These are the activations of a small neural network, seen along a few directions. Each row is one input.
Each table varies a few parts of the input and shows all the possible inputs, shuffled.
A made-up example of a description, with smaller parts first: line(4) and (point or (values(2) and ring(5)) or line(11)).
Shared parts are said once, and a part with two or three values counts as separate values.
In the rows, 128 means zero.

Other details of the inputs shift rows strongly along three fixed directions, in all tables alike. That doesn't count.

A family of inputs:
row 1: [102 138 128 148 130 159  95 129 141 136 120 128 158 111]
row 2: [143 122 165 133 112 124 137 129 140 142 122 146 104 134]
row 3: [ 51  93 147 164 151 146  84 128 109 150 101 153 165  70]
row 4: [134  92 190 138 119  90 156 133 113 149 129 171  71 132]
row 5: [ 54  89  96 173 128 139  25 148 103 100 122  86 147  82]
row 6: [147 161 128 115 120 139 141 121 146 140 112 119 146 123]
row 7: [148 140 123 123 142 154 117 130 157 136 144 139 142 143]
row 8: [117 118 163 136 131  91 171 124 101 155 132 168 100 136]
row 9: [129 115  78 125 122 116 109 136 114  84 154  94 113 153]
row 10: [155 150 124 118 130 150 134 122 147 138 117 123 145 126]
row 11: [152 143 136 127 118 156 127 124 155 130 119 126 135 134]
row 12: [133 133  82 123 101 111 128 124 105  86 122  75 118 140]
row 13: [158 127 124 116 138 157 127 123 152 129 124 135 136 133]
row 14: [119 142  76 129 105 108 127 125 102  90 137  82 123 150]
row 15: [160 138 130 112 137 149 120 132 160 134 131 129 139 125]
row 16: [ 51 102 161 172 137 143  69 136 118 156 103 148 154  68]
row 17: [107 128 106 130 102  70 143 134  87 103 142  98  96 144]
row 18: [157 137 124 112 144 150 131 126 148 135 128 128 139 126]
row 19: [134 160 116 114 143 142 145 121 140 136 135 131 153 134]
row 20: [153 140 133 115 126 146 126 129 158 133 125 127 139 128]
row 21: [128 125  78 121 128 108 113 139 110  90 158  87 115 146]
row 22: [142 154 118 112 148 140 131 129 146 142 145 134 145 130]
row 23: [145 139 125 134 128 161 116 124 153 135 136 141 131 148]
row 24: [159 129 131 128 124 163 117 123 156 131 121 133 127 138]
row 25: [144 124 148 112 142 114 153 129 127 144 129 146 115 120]
row 26: [118 105 173 149 117 107 156 122 112 147 131 174  88 149]
row 27: [140 114  95 135  95 124 103 132 120  81 131  82 102 149]
row 28: [137 159 121 114 137 140 136 126 147 141 138 131 148 133]
row 29: [150 150 127 109 133 142 137 125 149 136 123 123 143 122]
row 30: [131 171 117 121 129 139 149 117 137 139 124 127 156 135]
row 31: [128 107 162 129 128  98 179 117  99 148 111 162  97 127]
row 32: [137 152 115 119 139 149 140 117 141 136 133 135 148 139]
row 33: [155 136 117 110 145 153 138 120 144 132 122 131 140 127]
row 34: [127  91 111 129 106  89 134 133  95  86 134 102  86 144]
row 35: [141 135 149 119 128 111 157 125 124 148 119 142 118 121]
row 36: [134 124 149 124 139 115 141 133 134 145 146 157 116 137]
row 37: [162 131 138 130 124 159 109 129 160 133 126 131 125 138]
row 38: [ 38  80 173 166 148 112  96 137  96 160 106 165 143  62]
row 39: [130 140  84 119 105 104 134 128 105  86 124  72 123 135]
row 40: [138 157 112 122 135 148 141 116 138 140 127 134 148 138]
row 41: [ 70 120 125 142 159 165  81 127 124 142  85 118 194  48]
row 42: [137  88 175 130 134 101 156 130 116 143 128 168  88 132]
row 43: [137 150 123 121 135 147 136 125 149 133 137 135 149 140]
row 44: [151 141 129 115 131 149 137 124 152 128 122 127 145 129]
row 45: [ 93  84 155 136  99  40 155 146  71  92 154 125  76 160]
row 46: [136 121  81 117 115 114 124 129 108  82 133  79 115 138]
row 47: [130 125 135 121 147 123 157 121 120 143 137 158 120 138]
row 48: [ 88 129  78 137 121 105  88 141  97  98 135  76 138 107]
row 49: [148 142 149 115 119 143 128 132 156 123 124 124 156 139]
row 50: [123 108 177 142 124  97 147 133 117 153 143 173  85 141]
Description of these inputs: values(2) and (point or (line(4) and ring(6))).
The inputs of row 28 and row 29 match in every part but the values(2) part. If row 38 is changed in the same way as row 28 into row 29, which row does it become? -> row 20
The inputs of row 22 and row 25 match in every part but the values(2) part. If row 7 is changed in the same way as row 22 into row 25, which row does it become? -> row 42
Which other rows does row 10 become when the values(2) part takes its other values? List them by row number. -> row 8
Which other rows does row 27 become when the ring(6) part takes its other values? List them by row number. -> row 2, row 4, row 11, row 24, row 37

A family of inputs:
row 51: [121  94 116 118 125  85 136 136  90  90 155 117 104 159]
row 52: [165 122  98  86 108  58 191 138 106  74 186 108  59 206]
row 53: [148 124  82 101 119 107 137 136 121  75 133  77 113 132]
row 54: [133 117 222 122 166 113 223 111 121 202 120 233  89 123]
row 55: [109  62 150 151 105  99  86 154 106  96 122 110  87 103]
row 56: [ 83  90 151 171 141 150  55 141 138 148 122 155 132  87]
row 57: [134 128 222 130 159  95 207 119 112 209 122 214  98 121]
row 58: [161 210  51 124 120 206  71 124 187 114 135  81 203 153]
row 59: [164 135 115 108  80  56 180 136 101  78 175 105  67 225]
row 60: [ 53 103  95 151 143 125  50 138  92 131  90  82 170  40]
row 61: [120 123 100 131 123  67 138 141  90 116 159 111  96 143]
row 62: [130 102 108 132 128  89 142 129  89 107 153 133  93 156]
row 63: [186 177  52  97 135 210  73 124 185  86 116  58 208 124]
row 64: [ 63 129  85 145 120 148  62 126 114 115  96  78 168  62]
row 65: [125 115 114 133  91  84 139 126  89 105 120 103  89 151]
row 66: [121 119 125 115 124  66 147 145  98 115 160 114 106 150]
row 67: [181 186 161 116 154 242 145  94 223 205  89 185 203 119]
row 68: [107 100 236 136 158  92 186 124 109 207  89 213 125  74]
row 69: [ 78  81 152 166 137 174  36 138 138 154  89 137 151  51]
row 70: [177 139 112  96  76  53 200 129 106  72 157  90  55 189]
row 71: [128  85 139 134 106  91 102 151 123  91 163 117  75 161]
row 72: [ 99 100 245 152 135 107 182 116 108 196  75 220 125  93]
row 73: [161 221 154 117 157 224 145 100 219 210 120 196 207 121]
row 74: [203 183  68 105 112 172 140 121 173  89 156  76 132 194]
row 75: [184 180 177 107 149 200 176 107 213 185 132 196 179 168]
row 76: [ 52  87 101 162 158 150  47 135  83 110 100  94 168  56]
row 77: [ 97  72 143 161 118 108  78 150  98 106 136 114  78 113]
row 78: [ 76  99  99 154 127 157  63 136 121  94  89  77 178  67]
row 79: [ 86  84 106 129 130  91 124 130  82 110 114 110  98  95]
row 80: [ 77 139 104 145 127 137  92 130 109 115 120  92 146  90]
row 81: [ 85  67 161 145 143 103 130 119  77 150  94 162 112  86]
row 82: [250 206  35  64 109 134 184 123 181  79 200  87  96 241]
row 83: [ 96 122 175 126 121  85 172 126 108 144 142 167 108 137]
row 84: [120 171  44 142 139 220  44 127 182 108 126  75 217 112]
row 85: [208 206 182 109 135 184 196 102 190 193 124 192 146 181]
The inputs of row 79 and row 82 match in every part but one. If row 69 is changed in the same way as row 79 into row 82, which row does it become? -> row 56
Describe the family of inputs behind these rows. -> line(5) and (point or ring(6))
Which other rows does row 76 become when the ring(6) part takes its other values? List them by row number. -> row 54, row 57, row 74, row 80, row 85
List by row number the other rows that have the line(5) part in common with row 71. -> row 51, row 52, row 59, row 66, row 75, row 83
